Each row below holds a small network's activations on one input, seen along a few directions.
Each table varies a few parts of the input and shows all the possible inputs, shuffled.
A made-up example of a description, with smaller parts first: one of 6 places along a line, together with either a single point or one of 9 places along a line or (one of 2 separate values, together with one of 8 places around a ring).
Shared parts are said once, and a part with two or three values counts as separate values.

Other details of the inputs shift rows strongly along three fixed directions, in all tables alike. That doesn't count.

Rows:
r1: [-2.12 -2.00  1.53  3.59  1.99  0.45 -0.87  1.90 -1.04 -1.26  0.94  1.72
  1.57 -1.88]
r2: [-1.56  0.00  2.18  4.07  2.84  1.80 -0.79  0.66  1.23 -0.96  3.17  1.03
  0.24 -2.78]
r3: [ 4.32  0.80  0.17 -1.13  0.68 -4.44  1.91 -1.46 -1.32  2.50 -1.45  0.07
 -0.18  0.33]
r4: [ 1.65 -2.64  0.86  1.53  1.73  0.03 -1.47  0.59 -5.33  0.25  0.48  0.90
  0.73  1.80]
r5: [-0.53  0.33 -0.78  0.52 -0.82 -1.27 -0.42 -1.17  2.51 -0.10 -0.48 -0.72
  0.00  0.21]
r6: [ 2.77 -0.47 -1.67 -2.29 -0.50 -2.43  2.91 -2.29 -1.52  1.76 -0.71 -0.44
 -1.33  1.94]
r7: [-1.77  3.28  0.29  0.15 -0.89 -1.63 -2.26 -0.45  5.67 -0.59 -2.16 -1.12
  1.22 -1.48]
r8: [-1.37 -1.30  2.51  3.94  0.68  1.52 -1.71  3.35 -0.73 -1.69  1.35  2.34
  1.82 -2.58]
r9: [ 1.22  2.85  0.06 -0.03  0.13 -2.44 -0.20 -2.20  3.90  0.45 -1.17 -1.24
  0.23 -0.55]
r10: [ 4.98  0.45 -0.30 -0.38 -0.41 -2.52  2.65 -2.69 -0.81  1.99  0.66 -0.18
 -1.72  0.64]
r11: [-2.15 -0.90 -2.28 -3.65 -1.48  2.19 -1.23 -1.31 -0.39  0.23 -1.33 -1.12
 -0.99  3.83]
r12: [ 1.82 -0.50 -0.81 -2.05 -0.42 -2.62  2.08 -0.70 -1.56  1.43 -1.35 -0.08
 -0.14  1.01]
r13: [-1.51 -1.82  0.96  3.98  1.15  2.69 -0.79  1.02 -0.17 -1.46  3.41  1.57
  0.00 -1.24]
r14: [ 0.38  1.04 -1.58 -3.69 -2.40 -0.31  1.44  0.84 -0.21  0.49 -2.10 -0.81
 -0.53  0.15]
r15: [ 1.39  3.77  1.35 -0.69 -1.05 -2.39 -0.83 -0.15  3.43  0.36 -2.04 -0.96
  0.75 -1.93]
r16: [-2.47  1.83 -0.40 -1.34 -1.50  1.47 -0.75  2.03  2.10 -1.10 -1.31 -0.53
  0.70 -1.69]
r17: [ 1.07  2.33  0.23 -0.28 -2.51 -1.90 -1.60  0.23  3.59 -0.13 -2.28 -0.42
  0.52 -1.74]
r18: [ 0.82  1.85 -0.67 -3.43 -1.99 -0.65  1.14  0.77  0.58  0.61 -2.35 -0.89
 -0.07 -0.16]
r19: [ 3.84 -0.66  4.35  5.31  2.31 -1.41 -5.59  0.91 -1.44 -0.07  0.62  2.32
  1.64 -2.24]
r20: [ 1.77  2.81  0.32  0.45  0.34 -2.92 -0.95 -2.45  4.52  0.61 -1.14 -0.93
  0.15 -0.82]
r21: [ 1.61 -1.54  0.37  0.40  0.72 -1.48  2.17  0.62 -3.28  0.71  0.12  0.68
  0.52  0.68]
r22: [-2.86 -2.27  2.04  3.74  2.08  4.64 -4.78  0.61  0.49 -1.08  2.56  1.92
 -0.36 -0.82]
r23: [-0.24 -1.70  1.85  4.38  2.20  1.09 -1.22  0.16  0.54 -0.47  3.01  2.17
 -0.48 -2.33]
r24: [-7.60 -0.03 -1.51 -2.35 -2.93  4.35 -5.42  1.29  3.91 -2.47 -2.50 -1.34
  0.90  1.75]
r25: [-6.96  0.13 -2.24 -0.16 -3.93  5.11 -2.55  0.71  6.12 -3.60  0.64 -2.16
 -0.29  0.11]
r26: [-2.20 -3.01 -2.30 -1.02 -0.74  5.19 -0.75  0.60 -3.79 -1.48  1.73 -0.69
 -1.17  3.11]
r27: [ 0.95 -0.08 -2.72 -4.77 -3.41  0.05  3.34  1.03 -2.62  0.42 -1.47 -1.26
 -0.72  2.24]
r28: [ 2.80  3.14  0.57  0.01 -0.18 -1.75  0.30 -2.91  3.71  0.59 -0.14 -1.18
 -0.96 -0.95]
r29: [-5.91 -2.47  0.32  0.21  0.00  6.17 -3.70  4.10 -1.97 -2.15  0.26  1.56
  0.71 -0.34]
r30: [ 1.92 -1.57  2.12  2.93  4.28 -1.38  1.48 -0.19 -2.74  1.11  2.10  1.99
  0.07 -0.90]
r31: [ 3.43  0.30  0.82  1.71  0.52 -3.28  0.31 -1.87  0.53  1.23  0.27  0.32
  0.28  0.38]
r32: [-0.34  3.78  1.32  0.86 -0.95 -2.96 -3.71 -1.45  7.27 -0.29 -2.96 -1.06
  1.18 -1.89]
r33: [ 2.33 -0.92  0.06 -1.59  1.85  0.07  4.91  1.92 -6.98  1.27  1.10  1.13
 -0.34  0.09]
r34: [ 1.95 -2.47  1.85  3.74  2.88 -1.24  1.08  0.06 -2.56  0.62  2.34  1.76
  0.46 -0.49]
r35: [-0.33 -1.88 -0.64 -0.34  0.00  0.04  2.36  1.38 -3.78  0.02  0.40  0.60
  0.65  1.44]
r36: [-2.44 -2.41 -1.70 -1.01  0.24  3.74  2.49  0.64 -2.54 -0.45  2.32  0.12
 -1.42  0.68]
r37: [ 4.13  3.48  2.84  3.63  1.68 -3.15 -2.01 -2.98  5.27  1.08  0.48  0.39
 -0.40 -2.81]
r38: [ 1.66  1.50 -0.29 -1.88  0.51 -2.23  2.69 -0.46 -0.80  1.22 -1.11 -0.86
  0.36  0.43]
r39: [ 0.08 -0.05 -3.01 -3.84 -1.29 -0.63  2.84 -1.69 -0.88  0.88 -0.84 -1.54
 -1.34  2.41]
r40: [-2.70 -0.84 -2.90 -2.94 -2.82  2.47 -2.16 -0.99  0.16 -1.53 -1.00 -2.54
 -0.18  3.94]
r41: [ 1.45 -1.79  0.65 -0.79  0.24 -0.36  2.14  1.71 -3.97  0.72  0.13  1.43
 -0.14 -0.66]
r42: [ 0.54  1.80 -0.39 -1.75 -0.16 -2.16  1.31 -0.37  0.33  0.71 -1.30 -1.19
  0.28  0.32]
r43: [-1.63 -0.41 -3.74 -5.30 -2.03  3.02  4.18 -0.76 -2.03 -0.01  0.40 -1.77
 -2.49  3.15]
r44: [-2.21 -1.75  0.30  1.54  3.35  1.47  2.02  1.40 -3.40 -0.39  2.71  1.00
  0.27 -0.37]
Each input here is: one of 4 places along a line, together with either one of 2 separate values or one of 9 places along a line.
Q: The inputs of r43 and r18 match in every part but the place on the line of 4. If r36 is changed in the same way as r43 into r18, which row does it become?
A: r14
Q: The inputs of r27 and r25 match in every part but the place on the line of 4. If r8 is changed in the same way as r27 into r25, which row does it become?
A: r13
Q: Change only the place on the line of 9 in r42. List by row number the other rows that result.
A: r1, r3, r7, r12, r21, r32, r35, r38
Q: Start at r31 and move only the place on the line of 9, one step at a time. The first step leads to r34. Which rows follow, in order?
A: r5, r6, r39, r30, r20, r9, r44

Rows:
r45: [ 1.48  2.17 -2.08 -4.50 -3.09 -0.53 -1.23 -2.85  1.57  0.54 -2.80 -2.49
 -1.18  2.10]
r46: [-2.54  1.72 -2.13 -4.09 -3.03  1.58 -1.39  1.01  1.56 -1.05 -2.67 -2.07
  0.04  0.63]
r47: [ 5.22 -0.99  2.43  3.09  3.19 -2.49  0.62 -1.57 -1.44  1.92  1.92  2.06
 -1.06 -1.49]
r48: [-2.97  1.09 -0.20  0.73 -0.68  2.53 -2.19  0.11  3.94 -1.39  0.55 -0.67
 -0.13  0.11]
r49: [-0.25 -1.39 -2.46 -2.96 -0.44  0.19  4.05  0.38 -3.22  0.93 -0.33 -0.43
 -1.04  1.68]
r50: [ 5.03 -0.51  1.78  2.95  2.50 -3.72  1.30 -1.55 -1.77  1.47  1.37  1.25
 -0.27 -0.97]
r51: [-0.57 -1.75  1.48  3.31  3.14  0.46  0.78  2.01 -2.33 -1.08  2.48  1.84
  0.88 -1.28]
r52: [ 1.65 -1.18 -1.58 -2.85  0.37 -0.56  1.97 -0.61 -5.39  1.14 -0.69 -0.37
 -1.10  2.85]
r53: [ 1.32 -1.73  1.34  3.95  2.38  0.82 -0.23  0.07 -1.01 -0.14  2.65  1.45
 -0.05 -1.90]
r54: [-8.28 -0.36 -1.40 -0.32 -1.39  4.85 -2.00  1.78  3.35 -3.32  0.88 -1.25
  0.82  0.57]
r55: [ 0.19 -1.20 -0.56 -1.90 -0.02  0.57  3.47  0.91 -3.04  0.36  0.17  0.28
 -0.91  0.08]
r56: [ 5.15  1.23 -1.55 -3.93 -3.34 -2.32 -0.48 -2.67  0.68  1.83 -2.81 -1.22
 -0.86  3.16]
r57: [-0.28  3.07  2.29  2.77  0.18 -2.19 -3.00 -0.98  5.83 -0.25 -1.09 -0.22
  1.47 -2.07]
r58: [-7.19 -3.26 -0.58  1.38  1.73  5.13 -0.11  2.66 -1.49 -2.26  2.67  1.16
  0.50 -0.06]
r59: [-0.58 -1.69  2.48  2.95  0.81  1.00 -2.30  3.02 -2.13 -0.71  0.68  2.67
  1.37 -1.76]
r60: [-3.96 -3.90 -0.57  1.18  0.24  3.68 -1.19  3.03 -3.59 -1.31  1.20  1.42
  0.92  1.38]
r61: [ 0.51 -0.24 -1.11 -3.30 -0.38  1.09  4.52  0.61 -4.09  0.95  0.01 -0.60
 -0.39  1.64]
r62: [-1.01  2.68  0.95  2.86 -0.58 -1.23 -3.75 -1.06  6.71 -1.21 -0.63 -1.27
  0.85 -1.53]
r63: [ 6.48  1.53 -0.25 -2.85 -0.28 -4.09  4.35 -1.59 -3.50  2.62 -0.33 -0.62
 -0.96  1.10]
r64: [ 3.05  3.32  2.93  2.98  0.68 -3.31 -4.05 -3.16  6.49  1.17 -0.29  0.47
 -0.19 -2.45]
r65: [-2.94  0.75 -3.92 -4.71 -3.66  3.04  1.14 -0.67  1.67 -1.44 -0.65 -3.15
 -0.98  2.81]
r66: [ 0.40 -1.74  2.01  3.00  3.49 -0.29 -1.20  1.75 -3.49  0.40  0.48  1.68
  1.15 -1.53]
r67: [ 1.80 -0.73  2.00  2.77  1.78 -0.76  1.13  0.85 -1.91  0.08  1.63  1.50
  0.28 -2.43]
r68: [ 1.02 -0.67  1.96  2.11  2.95 -0.05  1.06  1.14 -1.93  1.06  1.45  2.38
  0.60 -2.21]
r69: [ 4.19  1.70 -1.86 -4.28 -3.53 -3.55  0.38 -1.53  0.63  2.42 -3.91 -1.81
  0.02  2.92]
r70: [-0.35  3.33  2.20  2.39 -0.13 -2.83 -4.02 -1.82  7.31 -0.03 -1.53 -0.02
  1.33 -2.84]
r71: [-4.36  0.12 -2.19 -1.75 -2.34  1.82 -0.69 -0.21  3.72 -1.73 -1.05 -1.70
 -0.51  0.62]
r72: [-2.22 -1.38 -1.42 -0.97 -0.56  1.14  3.06  0.92 -3.13 -0.97  0.63 -0.25
 -0.62  0.87]
Q: The inputs of r70 and r68 match in every part but one. If r57 is changed in the same way as r70 into r68, which row does it become?
A: r61
Q: Describe the family of inputs behind these rows.
A: one of 4 places along a line, together with either one of 2 separate values or one of 5 places around a ring
Q: Change only the place on the ring of 5 in r71. List by row number the other rows that result.
A: r50, r54, r58, r62
Q: Change only the place on the line of 4 in r71. List by row number the other rows that result.
A: r47, r49, r55
Q: Which other rows agree with r53 in the place on the line of 4? List them by row number.
A: r45, r47, r48, r56, r64, r65
Q: Start at r59 and move only the place on the line of 4, one step at a time. The first step leads to r69. Which rows follow, in order?
A: r60, r56
